A small network was shown many inputs. Here are its activations along a few directions, one row for each input.
Each table varies a few parts of the input and shows all the possible inputs, shuffled.
A made-up example of a description, with smaller parts first: values(3) and (point or line(11) or (line(6) and ring(8))).
Shared parts are said once, and a part with two or three values counts as separate values.

Table:
R1: [ -4   1  13  -9  17 -12  22  31 -15  12 -26  10   3]
R2: [-10   2   0  18  34 -17  23   9   1  10   0 -28   6]
R3: [-44   9   6  10  37  12  17 -16   5  24   8 -17 -15]
R4: [ 67 -30 -10 -10 -74 -24 -37 -11   3 -30   6  61  -8]
R5: [-11   1  -9 -14  -4  16 -23 -17   8   2  -7  -4   0]
R6: [-10  -5  -8 -15   7  -6 -10 -14 -10 -11   0 -12 -11]
R7: [ 12   7   4 -17 -11 -10   2  28 -23 -21 -19  14   2]
R8: [ 14  14   6 -18 -16  12 -13  23  -4  -7 -27  23  13]
R9: [-30   1  10  -7  13  27   1 -12   7  23   6 -15  -4]
R10: [ -4  12  26  -9   3  28  11  27  -5  16 -11  14   9]
R11: [ 60 -28 -27  14 -58 -26 -33 -30  19 -32  30  24  -5]
R12: [ 41 -41 -25 -10 -60 -23 -38 -57   7 -23  23  32 -10]
R13: [-32 -13  -4  -5  23 -11  17  -4  -7  18  -4 -17 -10]
R14: [-20  20  17   7  27  13  27  27  -9  20  -9  10  -8]
R15: [-13  12  12  16  15  17  11   3   9  12  12 -25  17]
R16: [  4  12  -6  10   0   7  -9  -4  11  -9  -3 -13  20]
R17: [-28  20   2  31  41   8  29   9  10  17  16 -31  -4]
R18: [  7   7  -8   9   8 -12   5   5  -6 -21   6 -24   4]
- What is each input in this table made of? => values(3) and (point or ring(5))
- The inputs of R7 and R6 match in every part but the values(3) part. If R4 is changed in the same way as R7 into R6, which row does it become? => R12
- Change only the values(3) part in R9. List by row number the other rows that result. => R10, R15
- List by row number the other rows that have the values(3) part in common with R15. => R2, R11, R16, R17, R18

Table:
R19: [ 15   3   5 -10   0 -12   1  19 -17 -13 -13  14  -7]
R20: [ 14  -7   6 -12   3 -24   8  19 -18  -7 -20  12   0]
R21: [-48  -1   7 -17  27  17  10  -6  -5  30 -12 -14  -9]
R22: [ 30 -11   1 -19 -41  -2 -21   5  -4 -16 -17  32  11]
R23: [ -6  18   5  30  28   5  24  15   9   5  14 -30  13]
R24: [ 30  -1  -2 -16 -44   8 -26   6   0 -20  -9  36   6]
R25: [-44   4  11  -3  22  25   9 -13   4  32   2  -5 -10]
R26: [-12  14  -1  22  30  -7  28  19   3   3  -1 -34  16]
R27: [-45  10   7 -14  24  27   0  -8  -3  24  -5 -15 -16]
R28: [ 19  -2   8  -1  -2 -14   8  19 -11  -5  -6  18  -4]
R29: [ -9  25  -1  25  29   4  18  12   5  -3   7 -32  14]
R30: [ 23 -48 -48  21 -32 -34 -41 -91  34 -17  60 -21 -25]
R31: [ 34  -6   2  -7 -45   7 -19   3   3 -14   0  40  11]
- What is each input in this table made of? => point or (values(3) and line(4))
- Change only the line(4) part in R27. List by row number the other rows that result. => R19, R24, R29

Table:
R32: [ 27 -22   1 -37 -27 -20 -19   7 -23 -25 -11  35 -28]
R33: [-71  37  -4  -3  75   3  36  30 -13  28 -42 -39  -2]
R34: [-57  13  42  -2  63  23  50  29 -19  34 -10 -49  25]
R35: [-48  41  29  29  54  45  41  22   6  40  17 -11 -13]
R36: [ 28 -24 -25  35   2 -56   6 -33   6 -19  37 -18  -6]
R37: [ 48 -10  10  -7 -36 -21   0  35 -12   2 -25  59  10]
R38: [ 30   1 -27  41  -1 -21 -11 -20  31 -28  35 -46  13]
R39: [ 41  14  10  -2 -38   8  -3  41   2 -21 -25  40  34]
R40: [-10 -41 -14 -18 -22  -6 -30 -61  18  13  16  21 -30]
R41: [ 27   8  -2 -31 -30  15 -32  10 -16 -36 -12   9  -1]
R42: [-15 -16 -20  -5 -40  31 -37 -58  21  12  21  -1  -1]
- What is each input in this table made of? => values(3) or (values(2) and line(4))
- Change only the values(2) part in R38. List by row number the other rows that result. => R36

Table:
R43: [ 61 -16  -7  -1 -38 -29  -5  24   3 -28 -27  24  32]
R44: [-68   4   3  -8  86 -25  49  18 -27  39 -28 -45 -22]
R45: [-59  -5  28   6  91 -22  66  19 -25  50  -2 -21 -29]
R46: [  2 -33 -33  10 -20 -14 -26 -61  27 -24  36 -51   2]
R47: [-20 -20 -21 -14 -22  16 -42 -61  18  22  13  -7 -15]
R48: [-81  74  33  18  84  60  50  51  -6  19 -20 -80  39]
R49: [ 61 -14   1  10 -39 -33   2  23   6 -21 -16  44  38]
R50: [-68  -1   8   2  89 -27  63  15 -22  44 -17 -22 -24]
R51: [ 25  -6   5 -41 -50   5 -23  34 -21  -8 -44  44   6]
R52: [  3  -3  24 -36 -28  27 -30  -7  -3   7   5  61 -38]
R53: [ 31  -8  29 -25 -51   9  -6  35 -23   1 -23  67   2]
R54: [ 62   8 -33  19 -12 -44 -13   2  -8 -67  22 -27   3]
R55: [ -3  -1   4 -36 -29  22 -34 -13   3   4  -9  60 -33]
R56: [ 67  11 -33  46 -18 -42  -1   4   7 -52  30   6  -3]
R57: [-12  -1   3 -55 -26  27 -51 -18 -15 -16 -19  30 -23]
R58: [-72   6   6 -18  87 -22  46  11 -36  20 -27 -56 -15]
R59: [ 56 -15  -3 -12 -36 -29  -8  17  -6 -41 -25  13  38]
R60: [  9 -35 -39  19 -22 -13 -22 -53  35  -5  37 -42  -2]
R61: [-13 -23   3   0 -19  18 -24 -61  16  33  39  18 -21]
R62: [ -5  -6  -4 -49 -28  27 -42 -12  -6  -2 -20  38 -33]
R63: [ 10 -30 -30  33 -22 -16 -15 -55  42   0  48 -18   1]
R64: [ 23  -1  10 -50 -46   5 -30  27 -30 -24 -40  35  16]
R65: [ 17 -35 -11  36 -19 -13 -10 -53  36   5  62 -14  -4]
R66: [-75  68  32  36  82  61  64  55   8  46 -12 -47  32]
R67: [ 25  -5   9 -28 -51   4 -11  31 -15  -3 -34  66   8]
R68: [ 66   8 -36  33 -16 -44 -13   7   2 -58  20 -16  -5]
R69: [-65  64  51  39  85  65  70  60   4  51   3 -46  26]
R70: [ 77   7 -11  48 -12 -41   2   9   0 -47  46  10  -7]
R71: [-20 -24 -18   1 -22  18 -25 -66  25  28  19  15 -20]
R72: [ 68 -16  20  12 -37 -30   7  27  -1 -18  -4  46  32]
R73: [-75  73  29  27  81  60  54  59   4  39 -23 -68  32]
R74: [-28 -25 -18 -21 -19  20 -41 -68   8   6   9 -16 -12]
- The inputs of R74 and R61 match in every part but one. If R54 is changed in the same way as R74 into R61, which row does it become? => R70
- What is each input in this table made of? => line(4) and (values(2) or ring(6))
- Change only the ring(6) part in R62. List by row number the other rows that result. => R43, R47, R51, R60, R68
